Each row below holds a small network's activations on one input, seen along a few directions.
Each table varies a few parts of the input and shows all the possible inputs, shuffled.
A made-up example of a description, with smaller parts first: one of 8 places around a ring, together with either a single point or one of 9 places around a ring or (one of 2 separate values, together with one of 6 places along a line).
Shared parts are said once, and a part with two or three values counts as separate values.

A family of inputs:
row 1: [ 47 -53  58  13  47 -52 -13 -24 -42 -44 -37 -41]
row 2: [-60 -40 -16  62 -15 -48 -26  19  -4  53  33  54]
row 3: [ 34  51  23 -94  12  57 -31  31  25  14 -26 -46]
row 4: [-31  40 -42  20 -75  48  57  -6   4 -20   5  29]
row 5: [-18  69   7 -46  12  64 -15  36  42  52  22   4]
row 6: [-19 -24  27   4  53 -51 -25  16  -1  87  31   9]
row 7: [ 45 -45  42 -38  44 -55 -53  16 -25  41 -12 -28]
row 8: [-30 -47 -20  66 -37 -66  34 -34 -45  -8  30  49]
row 9: [ 25 -69 -19  47   8 -63  21 -53 -27 -57  13 -15]
row 10: [-73  47 -40  -1 -47  63  -3  33  44  21  16  49]
row 11: [ 23  28 -44  -1 -22  42  46 -34  27 -79 -11 -24]
row 12: [ 57  43  25 -32  21  60   7   1   1 -61 -64 -39]
Question: What do these inputs look like to the network?
Answer: one of 2 separate values, together with one of 6 places around a ring
Question: Changing only the place on the ring of 6 turns row 4 into row 12. The same change can be made to row 8. Which row results?
Answer: row 1
Question: Change only the choice among 2 separate values in row 9. List by row number the other rows that result.
Answer: row 11

A family of inputs:
row 13: [-58 -32 -17  38  -7 -48 -19  14   3  67  68  50]
row 14: [  9 -31  -7  40 -34 -53  30 -28 -43   6  15   6]
row 15: [ 22 -56  16  16  25 -66 -12 -28 -30   7 -10 -20]
row 16: [-13  21   0  -2 -14  41  -1  25  18 -12 -25  -7]
row 17: [ 21  16  14 -47   4  11 -22  19   4  11 -18 -16]
row 18: [ 17   8   6 -37  21  26 -15  14  13   3 -10 -35]
row 19: [ -9  37  14  -4   6  35   9  -6  26 -15  -5  -7]
row 20: [ -3  29 -33 -14 -33  30   8  16  19  -2   5   6]
row 21: [-18  23   3  -7  -2  44   2   4  16 -17 -13 -11]
row 22: [ -4  41 -17 -21 -18  24  28   9   5   7   2  26]
row 23: [-14  31  12  -7   3  40   3  -4  19 -16  -6  -7]
row 24: [ 24  18  19 -45  14  15 -13  14   3  21 -20  -4]
row 25: [ 27 -64  15  17  32 -66 -12 -21 -29 -13  -1 -10]
row 26: [-12 -44   7  55  -1 -52   1 -30 -28  -9 -20   3]
row 27: [ -4  20 -32 -12 -27  38  18  18  22  -5   5   0]
row 28: [  1  32 -19 -20 -28  31  19   8  10   9  -1  24]
row 29: [-38 -44  21  13  33 -61 -51  22  -3  80  48  23]
row 30: [-16  22  -1  -3  -8  46  -2  15  18 -16 -20 -13]
row 31: [ -8  32  13 -10 -15  34   1  15   7   2 -30  18]
row 32: [-10  23 -29 -18 -15  41  21  -2  20 -10  18  -4]
row 33: [ -7 -53   6  56   6 -52   1 -22 -26 -29 -10  12]
row 34: [  3 -49 -26  44  -9 -51  21 -28 -23 -22  20  20]
row 35: [-11  29  -2  -4 -20  33 -10  23  15  -9 -25  -1]
row 36: [ 23  23  21 -38  34  16  -4  -7  22   4   4 -28]
row 37: [-69 -34  14  50   8 -49 -38  20  -1  63  40  45]
row 38: [ 41 -56  10  27  47 -50 -18 -21 -30 -32  10  -8]
row 39: [ 18  17  18 -42  31  21 -10  -5  15   3   3 -29]
row 40: [ -7  22 -33 -13 -21  43  17   8  22  -9  10  -6]
row 41: [ 33 -46  34  12   7 -67  -3 -21 -49  15  -6 -24]
row 42: [ -3  30 -25 -22 -37  27  10  13  13   0   2  13]
row 43: [ -1  37 -18 -14  -8  31  28 -13  29  -8  25   0]
row 44: [ -1 -34  26  52 -19 -53  10 -22 -47  -1 -15  -2]
row 45: [-11  31   7 -12 -24  30  -8  20   8  -7 -28   6]
row 46: [  7 -45   0  66  21 -36  -5 -23 -27 -49   2  15]
row 47: [ 20   6   7 -37  15  22 -14  24  14   6 -15 -29]
row 48: [ -2 -41 -25  43 -15 -51  20 -36 -24  -2  10  10]
row 49: [ 17 -41 -33  54   6 -35  15 -29 -23 -42  33  23]
row 50: [ 19  27  22 -45  24   8  -4  15  -3  18 -18  -2]
row 51: [ -6  31 -21 -17 -11  37  22 -10  22  -9  24   0]
row 52: [ 21  15   5 -38   9  14 -23  22  10  10 -16 -23]
row 53: [-12  42  15 -11  -4  27  10  16   1   0 -27  19]
row 54: [ 14   9  10 -42  27  25 -11   3  12   2  -3 -33]
Question: What do these inputs look like to the network?
Answer: one of 3 separate values, together with either a single point or one of 4 places along a line or one of 9 places along a line
Question: Changing only the choice among 3 separate values turns row 29 into row 37. The same change can be made to row 24. Which row results?
Answer: row 31
Question: Changing only the choice among 3 separate values turns row 44 into row 41. The same change can be made to row 16. Which row results?
Answer: row 47
Question: Change only the choice among 3 separate values in row 45. List by row number the other rows that result.
Answer: row 17, row 42

A family of inputs:
row 55: [ -9  53   6 -63  -8  24  17   3  32  49  -9  -4]
row 56: [  4  42  21 -25  -6  47 -10  49  25  18 -13 -14]
row 57: [-51 -64 -18  60  16 -51 -20 -10  11  26  62   8]
row 58: [ 32 -58  65  29  34 -58 -16 -39 -48 -27 -61 -58]
row 59: [-12 -37  -2  74 -15 -77  18 -15 -44   6  11  60]
row 60: [  2  16 -20 -22  -2  63  21   9  26 -24 -19   9]
row 61: [-14  45  18 -54  -9  53  -9  28   3  32   2  -5]
row 62: [  2  41  -8 -26  -7  48 -35  25  29   1 -30   1]
row 63: [-41 -45   9  76  10 -62  -9 -23 -29   6  32  55]
row 64: [-11  31 -10 -33 -11  40  -7  34  25 -33 -28  -3]
row 65: [ 86 -62  25 -31  79 -69 -28 -22 -35  -9   8 -36]
row 66: [ 12  49 -11 -17 -27  49  30 -23  29 -35  23  -9]
row 67: [  1  46 -32 -11   1  54  33  -4  15 -26   2 -17]
row 68: [  0 -58 -43  43 -57 -62  16 -12 -40  15  20  13]
Question: What do these inputs look like to the network?
Answer: either one of 2 separate values or one of 4 places along a line or one of 8 places along a line
